A small network was trained on invented records. Each row is its activation on one of them, seen along a few directions.
After each row come some of the record's fields: DIBE, GURI, FIZ, TAKOD, NAT.
Not every record has every field; a missing one is written missing.
The largest differences between rows may come from other fields.
In the rows, 500 means zero.
Strong random noise was added to every row along 7 fixed directions; ignore it. To show where, here is one row again and again, with new noise each time:
[633 671 413 378 629 417 668 572 367 367 512 534 714 471 598 621 413 471
 439 305 684 508 190 544]
[449 574 437 531 446 486 435 492 503 577 466 469 511 471 381 456 476 438
 493 521 571 576 505 499]
[384 268 423 658 303 507 354 465 391 419 573 628 417 355 349 405 686 517
 498 475 445 543 655 574]
[524 381 666 519 568 438 523 545 535 544 606 467 472 529 581 585 442 580
 534 594 413 390 443 361]
[602 524 525 364 658 461 523 730 498 447 553 667 678 264 536 638 412 591
 608 239 406 281 414 586]
[545 526 479 386 413 437 463 562 384 457 587 570 560 497 470 567 489 487
 496 512 710 520 433 487]
[428 505 516 719 616 493 571 405 611 599 419 324 460 536 501 450 441 473
 474 545 342 557 411 427]
[504 604 471 588 462 427 501 503 484 579 425 410 530 580 391 514 410 442
 559 575 614 591 335 499]
[408 636 386 393 565 637 375 546 703 588 460 524 516 324 440 489 440 452
 528 389 471 524 715 543]

[362 411 479 572 528 644 384 445 727 538 507 433 366 492 490 573 458 477
 619 622 441 587 628 456] => DIBE is gazu, GURI is boro, FIZ is sofog, TAKOD is missing, NAT is vaguz
[404 402 438 401 406 576 375 442 409 479 592 588 486 383 437 441 620 437
 367 513 588 527 663 479] => DIBE is missing, GURI is missing, FIZ is missing, TAKOD is missing, NAT is ditig
[540 625 419 459 595 510 660 413 474 358 475 446 554 597 662 531 484 454
 381 406 614 611 340 478] => DIBE is mato, GURI is laf, FIZ is sofog, TAKOD is missing, NAT is vaguz
[381 280 412 625 550 793 483 323 745 308 436 471 295 545 663 541 617 524
 579 502 334 588 709 591] => DIBE is mato, GURI is missing, FIZ is missing, TAKOD is missing, NAT is ditig
[554 393 670 555 477 237 548 537 246 475 703 546 531 504 482 425 517 574
 366 497 498 400 318 298] => DIBE is gazu, GURI is boro, FIZ is sofog, TAKOD is dibav, NAT is nop
[520 655 480 321 565 529 436 613 578 504 471 601 564 377 468 470 440 509
 553 314 482 402 602 563] => DIBE is mato, GURI is laf, FIZ is sofog, TAKOD is missing, NAT is vaguz
[635 291 633 334 534 485 608 563 391 359 700 625 528 504 771 648 587 647
 434 499 474 328 517 429] => DIBE is mato, GURI is boro, FIZ is sos, TAKOD is dibav, NAT is nop
[531 301 578 778 576 417 614 444 353 499 418 426 541 513 453 511 509 506
 537 532 365 427 164 485] => DIBE is missing, GURI is missing, FIZ is missing, TAKOD is missing, NAT is ditig
[559 317 522 560 260 496 470 480 413 374 582 542 359 731 527 612 582 574
 647 717 677 597 503 545] => DIBE is mato, GURI is boro, FIZ is sos, TAKOD is goren, NAT is nop
[430 180 584 529 307 479 364 498 315 479 628 710 430 267 406 293 787 590
 361 446 280 309 824 509] => DIBE is mato, GURI is laf, FIZ is sofog, TAKOD is dibav, NAT is nop
[543 548 661 408 564 421 474 635 555 631 563 486 543 529 491 606 338 531
 589 588 506 382 408 389] => DIBE is gazu, GURI is laf, FIZ is sofog, TAKOD is dibav, NAT is nop
[431 436 396 624 348 528 425 302 368 354 510 470 321 629 376 344 628 445
 440 521 710 687 484 501] => DIBE is gazu, GURI is boro, FIZ is sos, TAKOD is goren, NAT is zam
[513 562 377 514 652 595 559 516 541 490 361 509 649 320 502 558 465 437
 525 316 429 481 395 621] => DIBE is gazu, GURI is missing, FIZ is missing, TAKOD is missing, NAT is ditig
[488 499 583 577 627 413 625 429 501 507 603 392 460 551 603 414 475 536
 354 492 383 509 447 341] => DIBE is gazu, GURI is boro, FIZ is sofog, TAKOD is goren, NAT is nop
[618 465 445 711 645 526 756 426 459 346 294 420 561 622 626 569 505 531
 574 394 413 496 169 659] => DIBE is mato, GURI is boro, FIZ is sos, TAKOD is dibav, NAT is nop
[458 562 539 479 392 390 350 499 409 630 475 512 474 459 262 304 515 446
 473 523 561 458 551 459] => DIBE is mato, GURI is boro, FIZ is sos, TAKOD is missing, NAT is vaguz
[450 507 499 693 600 533 513 433 561 662 313 348 516 498 378 462 421 421
 555 559 392 509 345 491] => DIBE is missing, GURI is missing, FIZ is missing, TAKOD is missing, NAT is ditig
[515 712 516 338 480 547 397 543 655 720 372 409 499 577 414 534 355 426
 611 668 670 518 558 464] => DIBE is mato, GURI is boro, FIZ is sos, TAKOD is missing, NAT is vaguz
[459 443 376 582 575 605 560 385 505 360 464 454 497 530 556 577 509 434
 502 481 581 635 355 543] => DIBE is missing, GURI is missing, FIZ is missing, TAKOD is missing, NAT is ditig
[352 491 386 517 278 589 370 283 499 479 502 487 307 563 438 230 706 436
 287 557 578 687 855 470] => DIBE is mato, GURI is laf, FIZ is sofog, TAKOD is dibav, NAT is zam
[601 482 503 305 637 606 555 597 581 377 518 583 602 446 698 746 448 540
 591 398 516 393 449 562] => DIBE is gazu, GURI is missing, FIZ is missing, TAKOD is missing, NAT is ditig
[537 252 701 630 572 438 629 459 420 483 545 478 474 517 640 479 589 603
 414 542 240 314 428 399] => DIBE is mato, GURI is laf, FIZ is sofog, TAKOD is missing, NAT is vaguz
[438 454 503 495 483 550 454 472 499 548 504 518 487 405 465 420 554 475
 426 498 438 471 615 469] => DIBE is mato, GURI is laf, FIZ is sofog, TAKOD is missing, NAT is vaguz
[586 721 386 158 692 666 567 529 578 443 443 532 670 416 664 630 410 422
 429 329 681 473 468 523] => DIBE is mato, GURI is missing, FIZ is missing, TAKOD is missing, NAT is ditig
[515 603 391 398 364 418 415 630 312 511 515 661 649 308 307 432 535 453
 478 368 630 488 520 614] => DIBE is mato, GURI is laf, FIZ is sofog, TAKOD is missing, NAT is nop
[453 246 413 580 437 636 391 507 534 274 547 624 407 467 480 675 552 539
 745 505 556 560 495 639] => DIBE is missing, GURI is missing, FIZ is missing, TAKOD is missing, NAT is ditig
[703 392 689 508 361 333 557 572 240 475 532 544 505 702 468 588 518 588
 585 633 640 355 240 507] => DIBE is gazu, GURI is laf, FIZ is sofog, TAKOD is goren, NAT is zam
[340 411 288 819 415 596 484 398 626 440 443 461 384 445 478 447 619 495
 530 487 315 752 693 648] => DIBE is gazu, GURI is boro, FIZ is sos, TAKOD is missing, NAT is nop
[381 602 443 334 384 589 304 432 597 636 556 420 415 552 400 516 440 361
 474 738 797 684 656 349] => DIBE is gazu, GURI is boro, FIZ is sofog, TAKOD is missing, NAT is vaguz
[461 321 478 409 499 644 360 597 571 398 576 679 483 335 498 633 538 558
 655 428 444 403 654 609] => DIBE is missing, GURI is missing, FIZ is missing, TAKOD is missing, NAT is ditig
[448 400 506 817 586 435 564 417 411 582 360 392 541 436 347 406 495 444
 500 490 330 488 241 505] => DIBE is missing, GURI is missing, FIZ is missing, TAKOD is missing, NAT is ditig
[580 701 486 497 347 217 489 676 262 556 515 583 652 458 278 384 442 502
 521 409 618 496 359 553] => DIBE is mato, GURI is laf, FIZ is sofog, TAKOD is missing, NAT is nop
[467 439 689 201 482 567 348 509 562 697 659 484 445 522 550 545 466 484
 400 755 599 380 721 238] => DIBE is missing, GURI is missing, FIZ is missing, TAKOD is missing, NAT is ditig
[562 304 464 535 440 502 508 536 295 332 510 647 578 430 478 593 600 525
 558 421 543 431 344 628] => DIBE is missing, GURI is missing, FIZ is missing, TAKOD is missing, NAT is ditig
[373 402 423 825 556 631 559 273 621 518 323 288 386 636 500 475 517 415
 511 631 383 681 407 517] => DIBE is missing, GURI is missing, FIZ is missing, TAKOD is missing, NAT is ditig
[413 551 303 661 309 616 362 452 507 525 273 535 448 447 231 344 591 422
 605 444 525 620 631 731] => DIBE is mato, GURI is laf, FIZ is sofog, TAKOD is dibav, NAT is nop
[458 376 723 426 436 450 304 565 462 814 549 497 479 406 306 428 473 494
 502 715 440 290 612 304] => DIBE is missing, GURI is missing, FIZ is missing, TAKOD is missing, NAT is ditig
[520 644 345 525 363 432 563 331 168 530 307 468 641 483 333 234 668 312
 192 421 690 588 359 563] => DIBE is mato, GURI is missing, FIZ is missing, TAKOD is missing, NAT is ditig

Which values does each new row have?
[502 558 633 407 691 496 495 496 573 622 548 449 464 430 525 386 437 539
 405 419 373 340 567 335] => DIBE is gazu, GURI is boro, FIZ is sos, TAKOD is goren, NAT is zam
[457 509 421 429 455 673 437 517 678 447 503 538 430 524 573 596 502 513
 600 531 516 574 715 582] => DIBE is mato, GURI is laf, FIZ is sofog, TAKOD is missing, NAT is nop
[540 542 541 222 752 676 578 508 654 522 573 525 563 375 781 592 497 533
 305 366 395 345 666 411] => DIBE is gazu, GURI is laf, FIZ is sofog, TAKOD is dibav, NAT is zam
[510 352 492 537 316 549 491 395 480 357 560 426 378 816 591 722 512 469
 625 826 803 712 380 477] => DIBE is gazu, GURI is missing, FIZ is missing, TAKOD is missing, NAT is ditig
[438 440 518 473 552 540 462 463 612 390 592 497 411 529 573 567 472 516
 535 501 497 532 538 435] => DIBE is gazu, GURI is boro, FIZ is sofog, TAKOD is missing, NAT is vaguz
[513 761 484 344 540 553 412 675 739 737 362 522 556 377 430 432 401 536
 612 410 337 392 813 614] => DIBE is mato, GURI is boro, FIZ is sos, TAKOD is missing, NAT is nop
[443 430 285 323 507 672 461 418 379 288 582 663 571 289 555 500 662 420
 311 301 650 566 606 572] => DIBE is missing, GURI is missing, FIZ is missing, TAKOD is missing, NAT is ditig
[417 220 460 484 580 672 499 376 547 245 672 555 383 465 696 611 607 530
 458 493 499 555 575 447] => DIBE is missing, GURI is missing, FIZ is missing, TAKOD is missing, NAT is ditig
[571 594 485 481 498 452 565 543 448 481 481 452 583 623 509 671 377 445
 593 589 727 584 217 497] => DIBE is gazu, GURI is laf, FIZ is sofog, TAKOD is missing, NAT is vaguz
[502 362 683 481 609 428 619 409 428 579 609 417 500 496 667 439 564 521
 245 599 357 372 488 266] => DIBE is mato, GURI is boro, FIZ is sos, TAKOD is missing, NAT is vaguz
[492 544 540 507 625 563 548 495 682 590 465 364 489 577 600 646 365 471
 573 626 490 547 433 416] => DIBE is gazu, GURI is laf, FIZ is sofog, TAKOD is missing, NAT is vaguz
[531 504 518 529 545 490 495 558 521 508 458 468 532 563 444 642 375 483
 680 569 590 506 291 534] => DIBE is missing, GURI is missing, FIZ is missing, TAKOD is missing, NAT is ditig
[516 402 547 604 507 475 583 485 526 413 571 471 453 619 639 607 492 562
 529 570 470 552 418 455] => DIBE is gazu, GURI is laf, FIZ is sofog, TAKOD is dibav, NAT is nop
[596 412 560 427 425 512 499 597 533 453 591 524 490 670 612 799 427 554
 696 712 681 527 400 516] => DIBE is gazu, GURI is boro, FIZ is sos, TAKOD is dibav, NAT is nop
[606 380 545 323 551 600 602 467 511 310 602 510 505 646 811 774 513 532
 496 593 657 500 413 440] => DIBE is gazu, GURI is missing, FIZ is missing, TAKOD is missing, NAT is ditig
[527 471 461 316 454 622 529 478 542 289 613 577 434 596 712 587 569 547
 470 499 619 554 669 516] => DIBE is mato, GURI is laf, FIZ is sofog, TAKOD is missing, NAT is nop
[470 408 452 612 609 595 632 318 540 362 497 351 437 682 669 622 482 447
 471 615 592 670 296 437] => DIBE is missing, GURI is missing, FIZ is missing, TAKOD is missing, NAT is ditig
[483 611 585 568 381 379 388 488 493 677 416 393 434 652 278 393 397 450
 596 675 609 533 427 404] => DIBE is mato, GURI is boro, FIZ is sofog, TAKOD is missing, NAT is vaguz
[439 593 557 463 502 428 466 510 576 578 599 419 458 564 494 499 397 472
 474 619 570 587 520 340] => DIBE is gazu, GURI is laf, FIZ is sofog, TAKOD is missing, NAT is nop
